grid =
[[-10  27 -25 -23   4   1 -26]
 [ -9  32 -29 -25   4   2 -29]
 [ -5  23 -20 -17   2   2 -21]
 [  5 -24  21  17  -2  -2  21]
 [  6 -22  19  17  -2  -2  20]
 [  6 -25  22  19  -2  -2  22]
 [  5 -26  23  19  -2  -2  23]
 [  6 -27  24  21  -3  -2  24]
 [-10  27 -26 -23   4   1 -26]]
grid[0,0] -> -10
grid[:, 6] -> [-26, -29, -21, 21, 20, 22, 23, 24, -26]
grid[6,1] -> -26
grid[4,1] -> -22
grid[1,3] -> -25
grid[8,0] -> -10
grid[2,5] -> 2
grid[3,2] -> 21
grid[:, 1] -> [27, 32, 23, -24, -22, -25, -26, -27, 27]
grid[7,6] -> 24
grid[5,4] -> -2
grid[1,6] -> -29
grid[:, 3] -> [-23, -25, -17, 17, 17, 19, 19, 21, -23]
grid[6] -> [5, -26, 23, 19, -2, -2, 23]
grid[8] -> [-10, 27, -26, -23, 4, 1, -26]
grid[1,4] -> 4
grid[4,6] -> 20
grid[8,1] -> 27
grid[1] -> [-9, 32, -29, -25, 4, 2, -29]
grid[5,6] -> 22
grid[:, 0] -> [-10, -9, -5, 5, 6, 6, 5, 6, -10]
grid[3,1] -> -24
grid[0,3] -> -23
grid[2,3] -> -17
grid[8,2] -> -26
grid[4,3] -> 17

data = [ -7   4 -10  28]
data[0]	-7
data[2]	-10
data[3]	28

X =
array([[4776, 5912, 6472, 1778, 2159, 4212, 7202, 5950, 7351, 4502, 6356],
       [5431, 6419, 5344, 4426, 5018, 5629, 6302, 5020, 6754, 5681, 6426],
       [5927, 5522, 5248, 6907, 4809, 5691, 5562, 6678, 5777, 5343, 6576],
       [5743, 4707, 4347, 6970, 6836, 6043, 6355, 5953, 5916, 7435, 5539],
       [6430, 6876, 6941, 5863, 5595, 5912, 4522, 5515, 5343, 4405, 5960],
       [5710, 4335, 4615, 8077, 6889, 4951, 6355, 6994, 4825, 7621, 4585]])
X[0][0] = 4776
X[2][7] = 6678
X[1][2] = 5344
X[3][5] = 6043
X[5][1] = 4335
X[5][7] = 6994
X[4][2] = 6941
X[0][3] = 1778
X[2][3] = 6907
X[4][0] = 6430
X[:, 5] = [4212, 5629, 5691, 6043, 5912, 4951]
X[4][5] = 5912
X[5][6] = 6355
X[1][5] = 5629
X[5] = [5710, 4335, 4615, 8077, 6889, 4951, 6355, 6994, 4825, 7621, 4585]
X[3][0] = 5743
X[3][2] = 4347
X[1][10] = 6426
X[:, 8] = [7351, 6754, 5777, 5916, 5343, 4825]
X[:, 1] = [5912, 6419, 5522, 4707, 6876, 4335]
X[2] = [5927, 5522, 5248, 6907, 4809, 5691, 5562, 6678, 5777, 5343, 6576]
X[3][6] = 6355
X[0][8] = 7351
X[5][9] = 7621
X[1][8] = 6754
X[5][0] = 5710
X[2][10] = 6576
X[2][8] = 5777
X[0][2] = 6472
X[4][4] = 5595
X[3][3] = 6970
X[2][2] = 5248
X[5][5] = 4951

M =
[[ 15   1 -13 -11  -1  29  17  15  10 -23]
 [-27   0  33  -9  21 -37 -34 -36 -10  17]
 [-21 -20  13  -3 -20   5 -15   7 -28 -21]
 [-15 -17  12   4 -15   0 -18   3 -18 -15]
 [ 13  10 -11  -4  15  -6   5  -6  24   8]
 [-11   5  15 -14  24 -33 -20 -27  10   5]
 [  8  -9 -20 -19 -11  27  16  25   7 -23]
 [ 13   8 -18   2   9  -5   6 -13  15   9]
 [-19 -21  17 -14 -15   2 -19   6 -24 -21]
 [ 25  17 -13  -3  21  -1   7 -16  24  10]
 [-16 -16  26 -24  -3   3 -21   3 -22 -24]
 [ 23  15 -20   6  25  -4  15 -15  28  17]
 [-18 -21  14  -8 -15   5 -13   3 -17 -22]
 [-18   7  19 -11  16 -17 -22 -18   7  10]]
Indices start at 0.
(0, 0)	15
(8, 8)	-24
(6, 2)	-20
(1, 3)	-9
(10, 2)	26
(3, 9)	-15
(7, 0)	13
(6, 1)	-9
(12, 7)	3
(0, 5)	29
(11, 8)	28
(1, 7)	-36
(5, 2)	15
(11, 5)	-4
(3, 3)	4
(10, 0)	-16
(10, 5)	3
(11, 4)	25
(9, 5)	-1
(0, 4)	-1
(0, 1)	1
(7, 4)	9
(12, 0)	-18
(4, 9)	8
(13, 5)	-17
(3, 6)	-18
(8, 3)	-14
(0, 8)	10
(1, 2)	33
(13, 1)	7
(6, 3)	-19
(13, 6)	-22
(12, 9)	-22
(2, 8)	-28
(12, 6)	-13

A =
array([[ 20, -10,  -4,   6, -18,  16,  -4, -17,  16, -14,  11, -17,  14,
          0,  12,  15],
       [-29,  20,  -2, -13,  35,  -7,  -4,  18, -30,  25, -21,  18, -17,
         -4, -22, -30],
       [  7,   5,  -8, -15,  -5,   3,  17,  -9,  -3,  15, -15,  -9,   0,
          5, -18,   0]])
Rows and columns are counted from 0.
row 0 col 0 => 20
row 0 col 11 => -17
row 2 col 1 => 5
row 0 col 9 => -14
row 1 col 7 => 18
row 1 col 11 => 18
row 1 col 15 => -30
row 2 col 7 => -9
row 1 col 4 => 35
row 2 col 3 => -15
row 2 col 14 => -18
row 2 col 4 => -5
row 1 col 2 => -2
row 2 col 12 => 0
row 2 col 15 => 0
row 1 col 1 => 20
row 1 col 13 => -4
row 1 col 10 => -21
row 2 col 10 => -15
row 1 col 0 => -29
row 0 col 1 => -10
row 0 col 12 => 14
row 0 col 14 => 12
row 1 col 12 => -17
row 2 col 0 => 7
row 0 col 7 => -17
row 0 col 10 => 11

B = -2.4,-4.8,-8.1,-4.3,1.6,-19.9,-15.3,-9.0,2.9,1.3,-19.1,1.6,13.1
B[0] = -2.4
B[10] = -19.1
B[-6] = -9.0
B[-1] = 13.1
B[2] = -8.1
B[1] = -4.8

W =
[[ -7   2  -6 -30  -8  -3 -14 -27  -3  -4  -8 -23 -17   2]
 [ 23  11  16  12 -18  18 -13 -17  18  12  20   7 -14  30]
 [-15  -4 -14 -24  -1 -17 -10 -13 -13  -9 -22 -19  -3 -18]
 [-23  -9 -18 -11  13 -24  13  16 -20 -14 -23  -4  14 -34]]
W[0,0]	-7
W[-1,0]	-23
W[:, -11]	[-30, 12, -24, -11]
W[:, -14]	[-7, 23, -15, -23]
W[1]	[23, 11, 16, 12, -18, 18, -13, -17, 18, 12, 20, 7, -14, 30]
W[-4,5]	-3
W[3,1]	-9
W[-1,-6]	-20
W[:, 7]	[-27, -17, -13, 16]
W[-4]	[-7, 2, -6, -30, -8, -3, -14, -27, -3, -4, -8, -23, -17, 2]
W[-1]	[-23, -9, -18, -11, 13, -24, 13, 16, -20, -14, -23, -4, 14, -34]
W[-2,4]	-1
W[3,-12]	-18
W[1,-9]	18
W[-1,-7]	16
W[3,9]	-14
W[-4,4]	-8
W[2,-6]	-13
W[-4,3]	-30
W[-3,-11]	12
W[0,-5]	-4
W[-3,-2]	-14
W[0,13]	2

a = [34 -1 -2 -3 -3  2  6  1 -2 -2]
a[0] = 34
a[1] = -1
a[9] = -2

arr =
18	-15	-9	-12	-10
5	7	1	-10	-3
-4	-8	7	-20	0
35	-5	5	-7	-36
arr[0,-5] => 18
arr[:, 0] => [18, 5, -4, 35]
arr[0] => [18, -15, -9, -12, -10]
arr[3,0] => 35

m = [[352, 568, 556, 709, 241, 703, 265, 405], [299, 597, 621, 513, 317, 286, 732, 387], [614, 446, 392, 751, 359, 703, 293, 267], [272, 382, 193, 206, 584, 422, 279, 543], [291, 321, 210, 663, 273, 331, 268, 321], [315, 504, 574, 224, 727, 574, 219, 443], [392, 316, 245, 201, 675, 691, 662, 379], [755, 614, 532, 517, 352, 513, 710, 517], [608, 646, 637, 245, 728, 464, 505, 241], [701, 413, 547, 630, 293, 387, 414, 138]]
Rows and columns are counted from 0.
(0, 0) -> 352
(4, 6) -> 268
(6, 3) -> 201
(0, 5) -> 703
(6, 2) -> 245
(9, 1) -> 413
(6, 0) -> 392
(7, 0) -> 755
(7, 1) -> 614
(1, 4) -> 317
(5, 6) -> 219
(0, 6) -> 265
(6, 4) -> 675
(4, 4) -> 273
(7, 3) -> 517
(5, 2) -> 574
(1, 2) -> 621
(0, 7) -> 405
(8, 6) -> 505
(8, 1) -> 646
(7, 2) -> 532
(8, 5) -> 464
(2, 4) -> 359
(2, 3) -> 751
(2, 2) -> 392
(3, 4) -> 584
(3, 6) -> 279
(3, 3) -> 206
(2, 5) -> 703
(5, 7) -> 443
(5, 1) -> 504
(1, 3) -> 513
(8, 4) -> 728
(5, 0) -> 315
(1, 7) -> 387
